A small network was trained on made-up records. Each row is its average activation on records with the value named, seen along a few directions.
Related values have similar rows: they may be neighbours, one step apart, or belong to one group.
Random noise pushes rows far along 6 fixed directions. That doesn't count. These rows show it; they differ only by the noise:
[-610  143 -141 -122 -130  -48 -100  130  -22  105   -5   90 -205  -34
   -6  -72   18  197  488 -104  -12   85]
[-246  -83  136 -367  -91  -85 -102   98  162 -306  196  -84   59  272
   62  225   44   15  220   81  -22 -222]
[  88  -17  144   75  104   86   19   83 -166  -62   17  -82 -103   35
  104  -39  188  -99 -284  -25   44   61]
[ 218   57  325 -314  201  -51  -63 -597  261  129  -77 -304  217  382
   16 -229  -13 -181   30  104  -59 -186]
[-433  -71  -39 -275 -106  -70  -44 -381  308   34    8   65  -44  197
  -32  -83 -273  113  473    7  -46  -62]
[-108  180  152 -308  167  -84 -297  -18  336 -185  -28 -291  284   50
  -60  143  137  -76   23 -158   34  -48]
[ 267  357  364  -88  205   15   42  -15 -367  337  -49 -399  108  110
   71 -393  302  -95 -121  165 -152  -74]
[-266 -146 -173  121  144   67 -277 -121  384 -237 -170  155 -217  -65
   11  204  113 -126 -161 -464  322  298]


Values of FEKA:
nuf: [ -62 -105  -11 -249  -74  -29 -310   43  409 -457   94 -196  317   11
  -21  468   -6   43  207 -126  -14 -119]
kodus: [-218 -278 -131  179  -93  100  228  121 -113 -195  179  162 -278 -182
  133  130 -230   90    4  196 -163   82]
dur: [  81  -42  153   32  -57 -102  181 -143   75 -226  203  -13  286  -69
 -147  134 -505   71 -270   93 -156  -81]
busa: [ 588  187  239 -155  222  -39 -289  282  -27 -229   49 -396  552   41
   -8  148  672 -154 -260  -48   75 -387]
vedu: [ 343  303   98  -22  122  -12  -48  285 -225  313 -149   21   76   77
   82    6  376 -175 -128  -29   84  -57]
zenu: [ 411 -392    6   15   -4   93  105 -183  133 -180   53   74   29  258
   49  108   41 -252  -33   61   68 -249]
kelet: [ -62 -333 -106   27 -138    2   99 -299  145 -103  171  244 -375  299
   96  106 -244  141    2  179  184  -84]
vukub: [ 140 -491 -222  242 -152  155    9  171  176 -556   40  242 -169   23
   85  446  114   26 -249  -78  125    5]
nazuv: [-355 -269 -210  -65 -459 -132  103   86  212 -333  288  335  -51   67
  -20  345 -539  156  169  230    8  -34]
gok: [ 209  -99  128 -253    5 -117   64  282 -138   20   69   22  125  314
   22   -1  243 -106  257  183 -118 -407]
lobus: [ 907  229  386   13  301 -101   43  104 -271  338 -157 -309  312  143
  -63 -192  458 -407 -360  144  -29  -64]
lup: [-330  177 -122 -137  173  -76 -401 -382  605   39 -256 -158   91  -76
 -165  -18   14  -78  149 -398  212  213]
zim: [ 490  371  110 -114  144 -125  108 -287  -93  386 -142 -220  347 -103
 -107 -200 -280  -67 -217  225 -133  -83]
FEKA is arranged as a ring.
Q: Going along FEKA from lobus by way of its neighbour vedu, in what order are kodus, busa, zenu, gok met?
A: kodus, busa, zenu, gok
Q: Name the neighbours of kelet, in listed order.
A: dur, lup

Values of TODA:
sebe: [  54 -238 -239  408   86  245  180  -89  -42  -61 -175   92   36 -603
 -209 -141 -436  252 -256 -215 -201  363]
genu: [ 421 -181  -44  423  114  167  364 -840 -327  577 -265  158  -25 -107
   16 -701 -205  -30  -12   60 -184   31]
mul: [   7 -173   60  -34   47  149    4  -81   43  -35  -40 -205  -32   16
   28 -163  182  -68  135   13  -44   63]
dal: [ 562 -101  231 -178    9 -138  133   13 -307  278  134   63 -348  739
  314  -65  438 -377  156  528   90 -443]
fozib: [ -14 -390 -145  198   76  -38    0 -730  274  340 -319  631 -631  441
  130 -121 -100 -321  -55 -236  479  350]
gunaz: [-246   -1   36  146 -166  -52  255   91  -84 -117  228  169   30 -151
 -103   11 -542   83 -235   97 -118   88]
zute: [ 598   14  389  206  150   81   72 -471 -320  300  -77 -170 -413  553
  318 -296  241 -299 -457  145  120   16]
netin: [-443  -37 -237 -285 -361 -147   21  178  159 -149   78  319   26   96
   -7  344 -280  -28  331   36   80 -163]
zut: [ -54 -313 -537  461 -112   70   23 -252  313  -20 -208  549 -137 -319
 -201  -33 -340   10 -244 -357  355  273]
kizup: [-369  125 -382   45 -301  -56  -96  380    9  161   16  190   -4 -251
 -103   27  -38  448  704  -14 -180  -36]
bek: [-158  153  -19  344   82  173  356 -508 -214  406 -118   17 -197 -295
 -103 -472 -478  256 -169  -11 -121  357]
dibat: [  43  199  149   41  155   89  -19  214 -175 -143   53 -326  114 -321
   54  -49  157   47 -450   73 -127  120]
kul: [ 190  -98  -38  354  488  314 -223 -205  361 -192 -282 -158   48 -392
  -51   95  166 -157 -675 -578  249  449]
TODA is arranged as a ring.
Q: Going along TODA from zute by way of its neighbour bek, in what order are mul, gunaz, netin, dibat met?
A: dibat, mul, netin, gunaz
Q: Name the neighbours of zut, in listed order.
A: dal, kizup

Values of LEPEK:
dere: [ 946 -209  261  136  510  190 -412  -92  130 -228 -133 -480  -62  422
  182   52  969 -444 -659 -181  462  -95]
lus: [-356 -187 -123 -212   69  -22 -101  131  348  -56 -126  172   73   18
 -170  -58  121  -86  245 -271  177  204]
zup: [-611  284 -104 -102   45  -43 -250 -147  117  375  -66 -123 -388   13
   37 -344  174   34  380 -157  192  251]
zafem: [ 134 -144  390 -114    9   23  241 -712  181 -277  217 -291  444  -60
 -103  -47 -755  107 -554  162 -165  -79]
koge: [ 234 -158  -42 -139 -298 -170  184   36 -264  374   89  356 -600  644
  382  -47  165 -182  324  474   94 -291]
somo: [ 391 -498   17   37 -339   72  463 -679 -319  405    4  170 -456  604
  292 -575 -140    2  671  748 -277 -401]
vana: [ 201 -216  153 -100 -217 -198  -77  449  110 -625  371  191   16  522
   71  616  241 -149 -300   90  302 -487]
bor: [ 119  353  235 -289  479  -76 -356 -437  449  106 -299 -441 -196  442
  135   59  415 -396  -55  -21   83  140]
vas: [-168 -464 -175 -188 -102   92  290 -558   72  304 -231  394 -234  206
   40 -240 -314 -146  457   88  -44  151]
dema: [ 584 -273  514 -103  -17   97  670  263 -501 -292  364 -166  567 -118
   21  101 -500  -48 -438  447 -558 -357]
pilep: [ -64 -426 -391  562 -170   85  -40 -200  278 -245  -83  859 -509 -111
   38  487 -431  -70 -333 -282  397  218]
rim: [ -49   82 -264  400   39  209  -73  228 -235 -128  -25  -47  -34 -430
   22  -46  294  301 -273 -349   72   87]
pibi: [  29 -282    1  457  122  144  -20 -402 -207  -48 -177  287 -740  379
  403   68  271 -283 -465 -285  228  382]
poka: [-749 -400 -192 -170 -433    4   72  327 -301 -119  112  653 -639  512
  114   48  260    2  740 -106  150 -260]
sises: [ 892  -85  170  204  361  -41  147 -695  143  401 -167  -93  112  295
  -31 -387  -20 -409 -685  172  341   -7]
poz: [ 266 -227  106  -62 -133    2  -45  181   68 -430  323    2  154  236
  141  455  242   42  211  164 -191 -433]
LEPEK is arranged as 4 separate groups.
Q: Which other values are in the same group as vana? Give them in the order they are listed.
A: koge, pilep, sises
Q: Which other values are in the same group as dere? Give them in the order they are listed.
A: somo, rim, poz
Q: Which other values are in the same group as bor? Give them in the order they are listed.
A: zup, zafem, pibi

Values of FONA:
zanu: [ 274 -157  310  -35   71   35  159 -341  -73  155  -34   66  -25  502
   58 -231  138 -320 -177  -14  176 -120]
ton: [-134  532  112  -65  148 -173 -293  410  -77   -3   54 -278  124 -220
   -7  232  127  -10  -18 -113  -48   95]
rotu: [ 294  347   65  344  173   -2  -46  -25   79  169 -109 -172  424 -442
 -205 -124  -72  161 -224 -140 -231  189]
navo: [  -5  458   -3  156  107   32  -43   84 -100  229 -121 -177  114 -368
  -44 -153  -52   43 -407  -70   -2  242]
vuf: [ -10   24 -141  306 -339   67  215  -35 -530  286   60  160 -119 -132
   99 -317 -131  200  140  113 -109  -71]
ped: [ 213 -101 -126 -203 -106    2   12  116  -36  150   46   43  -65  255
   49  -23   49  -10  299  218   43 -360]
pipa: [-135 -142   31 -166    0  -43  -88 -215  303 -231  -18 -189  119   65
 -151   11 -152   78  193  -33  -96   32]
vumuk: [-196  233  -73 -116  114  180 -104 -152   21  401 -321 -110   -9 -145
   68 -193   79   96  275 -193 -108  161]
vili: [-176  480   21 -219  -65 -245  -40  -90   97  437  -54 -219  243 -140
 -240 -297 -255  246  366  219 -142  115]
rin: [-163  -23 -103  194  220  124   41  361 -283 -261   38   53 -303 -164
  -12   57  400  107 -209 -181   77   21]
mefus: [  53   33  127 -114   64    3  -81  -94  174  -80   59 -313  284 -100
    5  -35   25  -94   41  106 -130  -33]
feto: [  24  -75   -7  -23   16  -74   28  893 -464 -242   57  224 -179  -42
   81  327  517 -233 -190  -15  147   23]
FONA is arranged as 4 separate groups.
Q: Which other values are in the same group as feto? Give them in the order they are listed.
A: zanu
Q: Which other values are in the same group as vuf? Give them in the order they are listed.
A: rotu, ped
Q: Which other values are in the same group as vumuk? Give them in the order they are listed.
A: pipa, rin, mefus

Values of DUSIP:
didol: [-348 -156  164  158 -289 -108  391 -301 -277   96  166  150 -350  267
   17 -105 -543 -142  235  406 -293   36]
supof: [ 385 -202   61  226   47  235    8  -94  123 -221 -237  -86  191 -375
   95  141   61 -132 -448 -118 -119  293]
bofom: [-265 -183 -235  186    2  162   55  192   80 -491  134  121  286 -542
 -230   86 -196  330  -32 -258 -264  -44]
med: [-358  176 -166   -9 -306 -132  178  602 -292  148  127  499   86  -57
   30  180  -80  -30  237  -60  -42  -54]
reg: [-241  372  384 -755  184 -118 -405 -196  353   -3  -96 -682  421   60
  -62 -198  123 -161   71  105   40  -64]
mezin: [ 781 -653  178  639 -233  115  278 -169   51 -455  426  128  194  -14
   59   79 -546  102 -858  306   39   68]
vaz: [-263  238 -386 -271  292 -149 -537 -175  738  446 -612   69   39 -132
 -248   68  -35 -130  393 -290  151  249]
koden: [ 118  166 -117   33   13  -64 -100 -954  438  571 -323   -4 -207  681
  -63 -514  167   75  216 -122  265 -180]
fakig: [ 353  -28  -14   41  -78 -109   70 -149  193 -237  289 -181  152 -245
  114  222 -501   74 -353  299 -141  -76]
lag: [ -28   45  562 -776    3 -101  169 -357  120   56  289 -380  202  731
    8 -152 -192   60  261  305 -254 -535]
mapuv: [-289  -26 -334  131  304  184 -304  327  320 -275 -136 -218  117 -548
  -97  200  472  100   18 -420  129  316]
tozug: [ 361  265  189 -196  244 -229  122  258 -251  226   32 -268  334 -207
 -388 -382  275    2  -37  224  -87   -4]
litiz: [-619  730 -185 -398 -137 -201 -564  284   22  177   27  -45 -175  208
  123  269  484  117  921  -10  126 -432]
zuper: [-537  217   55 -210   76 -139  -90  -69 -117  141 -117   17  -93    7
  105   75 -142  288  336 -134  -21  224]
fep: [ 520  262   -4  231  284  165 -136  129 -447  302 -301 -346   66 -195
    5 -132  339  -95  -34 -322 -226  180]
fil: [ 116   47  -65  255   -3  136  316  135  -98   57  -82  215  350 -494
 -291 -240 -387  -69 -317 -170  150  113]
DUSIP is arranged as 4 separate groups.
Q: Which other values are in the same group as fil? Give them in the order they are listed.
A: med, vaz, tozug
Q: Which other values are in the same group as koden? Give them in the order they are listed.
A: mezin, fakig, litiz
Q: Which other values are in the same group as mapuv? Give them in the order they are listed.
A: supof, bofom, fep
